Each row below holds a small network's activations on one input, seen along a few directions.
In each table, some parts of the input vary, and every possible input appears once, in random order.
A made-up example of a description, with smaller parts first: one of 3 separate values, together with either a single point or one of 9 places around a ring or (one of 6 places along a line, together with one of 8 places around a ring).
Shared parts are said once, and a part with two or three values counts as separate values.

Other details of the inputs shift rows strongly along two fixed directions, in all tables alike. That doesn't count.

Rows:
r1: [-52  40 -16   4 -40 -13  20  69 -17  19   0]
r2: [-67   9  -4  -2 -38 -22   4  62  -8  51 -14]
r3: [ 19  18  21 -12  41  31 -24  11   7  21  10]
r4: [-56 -16 -27  57 -71 -65  25   2  15 -16 -37]
r5: [ 17  20  23 -37  29  18 -31  -5  -9  27  30]
r6: [ 16  10  18 -41  24  38 -12   7 -18  -8  -2]
r7: [  9  -4  16 -47  18  34  -8  -6  13  24   1]
r8: [ 21 -18 -17  20  10 -16  32 -36   6 -54   6]
r9: [ 36 -18   9  43   9 -17  17 -21  18 -46   0]
r10: [ 14   1  12 -35  20  50 -17  -4 -12  21  -1]
r11: [-61  13  -8   9 -36  -5  -4  62 -32  47 -16]
r12: [-38  40  -8   2 -30 -19  20  74 -15  23 -40]
r13: [ 16 -30  11  11   4 -26  26 -37  18 -52  -4]
r14: [  9 -20  -7  45  15 -15  14 -43  10 -34  28]
r15: [ 23   2   6 -23  40  36 -27  15   5  32   4]
r16: [ 14 -38 -24  38  12 -14  14 -41  10 -27  21]
r17: [ 17 -30  21  22  -1 -23  19 -31  23 -49  12]
r18: [ 23  16  -7 -26  24  37 -34   2  17  13 -15]
r19: [ 15   8 -13 -37  24  43  -3  -6   2  20  12]
r20: [  0   8  33 -37  33  29 -25   1  10  21  24]
r21: [ 14 -31 -12  33  -7  -4  -8 -51   8 -42 -11]
r22: [  9 -29  16  49   9 -11   2 -43  -3 -36  13]
r23: [ 25 -23 -18  20 -13 -29  -6 -59  13 -31  -2]
r24: [ 33 -18  10  23  -6 -35  14 -37   3 -43  19]
r25: [-53  34 -42  -3 -40  -3  -3  43  -6  28 -18]
r26: [ 29   9   7 -53  19  28 -16 -13  -6  32   9]
r27: [-38  41  -7 -25 -40 -30  13  58 -30  28 -19]
r28: [-45 -19 -27  67 -65 -85  32  11 -16   6 -13]
r29: [ 29  10   6 -30  31  43 -12   6   7  29 -11]
r30: [ 20  12  29 -36  24  46 -23  12 -12  -4  17]
Each input here is: one of 5 separate values, together with either a single point or one of 5 places around a ring.
The inputs of r4 and r25 match in every part but the choice among 5 separate values. If r7 is changed in the same way as r4 into r25, which row does it become?
> r19
Which other rows does r9 become when the choice among 5 separate values takes its other values? List them by row number.
> r1, r17, r24, r30
List by row number the other rows that have the choice among 5 separate values in common with r10.
> r6, r11, r21, r22, r30
Which other rows does r20 become when the choice among 5 separate values takes its other values? List them by row number.
> r3, r5, r14, r22
